Each row below holds a small network's activations on one input, seen along a few directions.
In each table, some parts of the input vary, and every possible input appears once, in random order.
A made-up example of a description, with smaller parts first: one of 5 places around a ring, together with either a single point or one of 9 places around a ring or (one of 2 separate values, together with one of 6 places along a line).
Shared parts are said once, and a part with two or three values counts as separate values.
In the rows, 128 means zero.

Other details of the inputs vary at random and push rows far along two fixed directions, the same in every table; ignore that.

Rows:
x1: [163 103 114 116 148 137 128 152 136 200 108 106]
x2: [118 117 114 126 139 103 119  86 108  98 155 189]
x3: [115 117 153 153 134 121 111 104 125  98 128 180]
x4: [139 110 134 143 128 117 125 128 133 149 120 145]
x5: [133 134 136 161 114 131 114 139 145 102 119 142]
x6: [132 127 109 104 144  98 134 109 108 155 135 136]
x7: [155 100 108 139 141 119 122 134 147 139 125 162]
x8: [109 135 125 128 105 141 146 162 133  90 128 156]
x9: [118 122 143 136 125 125 113 111 135 106 132 130]
x10: [119 138 119 142 117 120 129 113 125  91 144 132]
x11: [146 141 131 123 100 120 171 105 141 168 126 169]
x12: [152 103 108 143 138 116 120 138 147 149 117 170]
x13: [112 138 160 137 127 140 105 116 127 106 125 124]
x14: [126 165 157 162 106 160 110 157 146  99 107  89]
x15: [ 92 166 134 127 100 173 139 185 151  81 114 102]
x16: [104 153 158  96 130 151 135 161 111 140 134 113]
x17: [134 127 130 151 120 128 118 127 147  87 133 131]
x18: [117 169 131 145 113 152 128 138 134  88 129  80]
x19: [127 130 115  96 147 109 125 104  97 146 132 139]
x20: [120 162 139 148 110 154 120 140 142  85 127  76]
x21: [133 146 119 106 129 122 136 132 110 155 118  80]
x22: [143 116  95 117 140 104 147 121 113 146 130 137]
x23: [106 144 144 129 127 136 105 106 123  90 139 122]
x24: [157  98 117 107 143 129 131 138 131 195 117  95]
x25: [150  97 123 103 139 123 128 130 127 203 118  93]
x26: [133  99 132 130 139 114 122 111 126 153 128 153]
x27: [116 120 132  98 138 123 152 152 118 164 137 149]
x28: [118 131 153 109 136 146 105 120 123 147 121  86]
x29: [133 113 125  99 142 127 128 120 113 195 127  92]
x30: [143 110  97 124 139 114 143 120 119 147 137 140]
x31: [137 111 100 150 136 116 133 115 144  84 142 168]
x32: [123 164 115 128 126 144 139 146 128 103 115  76]
x33: [124 155 131  90 140 132 120 122  99 156 122  85]
x34: [138 112 126 161 123 114 121 122 145  88 134 174]
x35: [122 137 139 114 128 140 119 123 120 146 127  84]
x36: [123 110 107 135 134  96 129  89 116 100 155 191]
x37: [127 133 147 166 110 126 115 129 140  93 122 145]
x38: [135 113 118 122 129 115 130 116 128 145 135 120]
x39: [146 129 117 123 136 147 132 143 131 141 120  86]
x40: [129 105 115 104 130 115 155 152 120 168 134 164]
x41: [122 100 126 142 130 100 118  92 135  97 146 182]
x42: [ 88 174 145 131  96 167 139 179 148  80 120  98]
x43: [123 129 117  99 119 161 151 186 128 157 107 106]
x44: [135 114 105 120 133 109 138 114 116 152 139 134]
x45: [121 116 108 130 134  99 128  94 118 113 154 176]
x46: [132 151 149 144 114 158 116 153 145 119 111  77]
x47: [134 100 138 138 140 111 125 116 124 155 123 162]
x48: [114 121 147 127 136 129 105 103 128 107 132 137]
x49: [143 112  92 127 145 121 145 125 124 139 134 139]
x50: [116 173 133 131 110 133 129 132 123  96 125  78]
x51: [138 122 138 119 126 135 123 135 133 163 118  78]
x52: [112 142 159 153 113 140 111 122 135  87 124 120]
x53: [125 123 124 139 120 118 126 114 132 108 138 129]
x54: [134  98 135 141 139 110 123 114 123 154 123 168]
x55: [144 104 108 171 128 104 118 124 154  87 131 215]
x56: [109 157 177 142 120 162 103 132 124 112 110  91]
x57: [139 124 100 117 139 109 146 126 116 143 127 121]
x58: [120 120 139  92 137 129 140 144 104 156 139 162]
x59: [134 113 133  76 142 134 154 162 102 219 127 119]
x60: [115 152 137 104 134 145 116 119 106 144 132  88]
x61: [122 153 160 149 107 154 114 143 141 107 113  78]
x62: [135 113  91 147 134 111 139 113 130  83 145 178]
x63: [164  97 111 107 149 133 132 144 135 192 115  99]
x64: [144 102 108 152 134 114 124 117 150  81 137 176]
x65: [117 107 120 126 141 105 116  85 119 106 152 179]
x66: [129 112 121  84 140 128 160 168 120 221 124 112]
x67: [122 158 139 146 111 154 121 139 138  87 126  78]
x68: [142 117  90 119 143 111 149 125 117 128 125 138]
x69: [121 141 152 158 107 137 115 131 143  87 122 115]
x70: [122 181 153 145  83 136 160 111 158 109 132 144]
x71: [119 134 161 121 136 149 110 126 119 150 115  95]
x72: [113 156 125 131 119 113 121 108 115  80 136 135]
Description of these inputs: one of 2 separate values, together with either a single point or (one of 5 places along a line, together with either a single point or one of 6 places along a line).
The inputs of x34 and x46 match in every part but the choice among 2 separate values. If x71 is changed in the same way as x34 into x46, which row does it become?
> x13
The inputs of x63 and x64 match in every part but the choice among 2 separate values. If x31 is changed in the same way as x63 into x64, which row does it become?
> x39

Rows:
x73: [101 169 163 152 102 170 110 155 141  63 112  80]
x74: [ 97 199 188 199  73 177 105 149 169   4 114  86]
x75: [109 171 168 121 122 158 109 132 117 129 119  65]
x76: [120 114  83 130 123  83 166 126 123  83 154 236]
x77: [114 167 163 154 102 164 108 159 149  94 111  76]
x78: [138 138 135 117 130 151 123 159 131 145 113  71]
x79: [118  96 115 157 136  87 120  91 131  57 159 238]
x80: [151 123 116  69 156 129 136 115  92 246 116  41]
x81: [135 125 129  99 142 148 124 146 114 188 116  62]
x82: [140  96  95 171 129  90 126 102 153  63 149 231]
x83: [117 155 159 101 129 143 111 114 105 155 121  69]
x84: [154  74  92  90 169  94 141 100 102 225 134 146]
x85: [110 106 102 123 119  96 164 121 134  90 161 243]
x86: [190  59  84 108 159 101 149 124 130 252 115 148]
What is each input in this table made of?
> one of 2 separate values, together with either a single point or one of 6 places along a line
The inputs of x75 and x84 match in every part but the choice among 2 separate values. If x74 is changed in the same way as x75 into x84, which row does it become?
> x86
Change only the choice among 2 separate values in x80. List by row number the other rows that result.
> x83
Change only the choice among 2 separate values in x85. List by row number the other rows that result.
> x76

Rows:
x87: [124 141 145 111 124 168 130 174 141 164 104  84]
x88: [144  94 116 151 140 102 123 120 144 113 135 178]
x89: [ 90 188 148 145  96 157 122 152 129  46 130  87]
x90: [131 105  94 136 139 104 123  93 122  90 145 166]
x91: [130 116 126 166 124 110 126 120 146  73 135 195]
x92: [153  79 101 125 147  95 136 114 131 162 134 171]
x93: [134 107  98 119 148  95 144 113 114 135 138 176]
x94: [127 121 100 140 142 101 130 100 123  85 143 180]
x95: [ 87 182 186 175  97 161  84 120 136  36 125 107]
x96: [137 131 125  95 131 140 142 150 118 198 112  71]
x97: [140 126 124  73 136 156 152 166 116 234 114  63]
x98: [124 166 147 164 104 155 108 128 147  69 124  83]
x99: [121 107 129 108 146  95 121  85 104 118 151 176]
x100: [131 139 145 128 124 152 122 163 139 151 106  79]
x101: [121 119 107 130 128 109 144 122 120  99 152 193]
x102: [149  82 104  94 149 108 149 138 123 216 123 146]
x103: [114 171 132 141 121 149 113 121 131  75 123  80]
x104: [127 134 158 106 133 143 113 122 110 188 116  83]
x105: [151 127 134 128 134 143 119 150 130 169 109  85]
x106: [133 101  95 124 140  96 132 106 114 112 140 167]
x107: [134  70 134 119 159 100 123 100 113 181 132 174]
x108: [144 100 104 123 140 108 132 104 126 146 136 139]
x109: [123  96 137 121 142 109 121  97 115 158 137 157]
x110: [148 120 137 126 137 150 113 143 137 170 112  62]
x111: [124 133 153  86 139 141 125 123 104 204 121  63]
x112: [126 165 148 152 108 153 119 139 141  95 116  84]
x113: [121 116 120 157 114 104 128 116 147  67 144 192]
x114: [139 141 137 118 125 145 134 152 127 170 110  83]
x115: [131 144 136 103 125 154 150 155 124 170 120  87]
x116: [147  90 113 115 142 123 144 141 130 179 118 175]
x117: [126 122 112 146 126 100 141 109 131  93 140 186]
x118: [126 125 110 161 123 104 125  86 140  62 147 179]
x119: [104 176 158 114 124 142 102 112 111 102 133  91]
x120: [107 168 162 122 117 144 106 111 119 108 132  96]
x121: [122 118 110 152 121 101 129 102 138  63 147 181]
x122: [133 143 133 102 127 144 144 153 118 185 115  77]
x123: [117 163 153 135 103 165 133 156 142 100 116 100]
x124: [169  74 102 125 156 108 124 117 126 193 125 150]
x125: [143  91  94  92 152 102 146 128 105 196 129 137]
x126: [147 100 113 118 135 110 146 130 125 165 124 168]
x127: [118 123 107 137 133 100 139 117 119  91 149 190]
x128: [113 119 120 148 112 114 135 125 151  71 146 204]
x129: [120 154 140 110 117 153 138 158 127 153 119  68]
x130: [129  95  97 109 140 103 149 126 117 146 151 185]
x131: [100 194 152 171  91 154 113 128 146  21 128  95]
x132: [133 143 139 140 121 149 114 133 141 117 121  71]
x133: [129 140 146 114 125 158 126 172 136 169 102  74]
x134: [102 184 165 170  86 168 112 156 153  36 113 107]
What is each input in this table made of?
> one of 2 separate values, together with one of 4 places along a line, together with either a single point or one of 5 places along a line
The inputs of x113 and x100 match in every part but the place on the line of 4. If x126 is changed in the same way as x113 into x100, which row does it become?
> x134
Change only the choice among 2 separate values in x99. List by row number the other rows that result.
> x119
Change only the place on the line of 5 in x128. List by row number the other rows that result.
> x92, x102, x113, x132

Rows:
x135: [141 117 120 106 135 143 147 171 134 175 113 103]
x136: [110 146 154 136  98 164 133 169 147  99 124 116]
x137: [116 144 158 106 134 143 116 134 110 159 123  95]
x138: [108 170 148 143 104 146 137 134 137  74 128 114]
x139: [153  81 114 178 136  90 114  98 150  94 134 197]
x140: [119 148 144 120 117 140 138 142 123 138 121 111]
x141: [144 139 100 119 130 141 143 154 126 151 117  94]
x142: [136 122 122  97 146 125 130 118 111 182 126  87]
x143: [115 148 127 131 129 135 113 107 119 101 138  79]
x144: [120 175 125 148 103 148 131 132 134  60 131 102]
x145: [143  93  83 131 142  95 153 120 132 131 139 200]
x146: [101 169 164 132 107 145 112 138 127  98 129 109]
x147: [155  94  76 117 148 109 146 150 133 159 127 155]
x148: [155  81 133 132 146 123 116 115 145 185 122 168]
x149: [128 153 119 125 116 135 125 119 127 107 131  90]
x150: [112 149 139 127 131 139 113 109 116 102 135  87]
x151: [102 172 163 137 102 152 130 148 130 101 130 114]
x152: [113 159 139 139 108 150 137 156 140  96 117 105]
x153: [131 142 160 172 113 150  99 131 154  86 111 102]
x154: [127 153 132 116 124 138 129 128 125 134 123  82]
x155: [111 109 124 150 115 107 144 123 141  85 147 222]
x156: [117 140 158 106 140 145 112 126 101 157 123  94]
x157: [144  84 106  91 161  98 134 105 105 206 134 148]
x158: [132 147 122 121 122 137 141 134 125 134 124 104]
x159: [157  79  85  92 160  89 139  99 104 207 141 135]
x160: [148 130 134 167 121 133 105 134 146 117 110  83]
x161: [117 104 115 156 113 109 137 132 151  59 144 219]
x162: [152 114 103 104 145 136 146 168 130 183 113 103]
x163: [125 127 138 100 145 136 116 117 102 165 124  86]
x164: [147  80 101  95 149 106 158 137 121 217 122 166]
x165: [117 123 121 147 121  97 129  94 131  60 156 202]
x166: [112 122 124 147 120  94 122  96 129  69 149 213]
x167: [105 158 156 129 120 142 113 125 121 102 126 103]
x168: [113 102 123 135 141  93 115  80 114  90 146 205]
x169: [154 108 147 128 135 147 110 138 140 196 100  89]
What is each input in this table made of?
> one of 5 places along a line, together with either a single point or one of 6 places along a line
The inputs of x147 and x135 match in every part but the place on the line of 5. If x159 is changed in the same way as x147 into x135, which row does it become?
> x157
Which other rows agree with x150 in the place on the line of 5? List them by row number.
> x139, x142, x145, x154, x158, x162
Change only the place on the line of 6 in x151. List by row number the other rows that result.
> x136, x137, x146, x155, x156
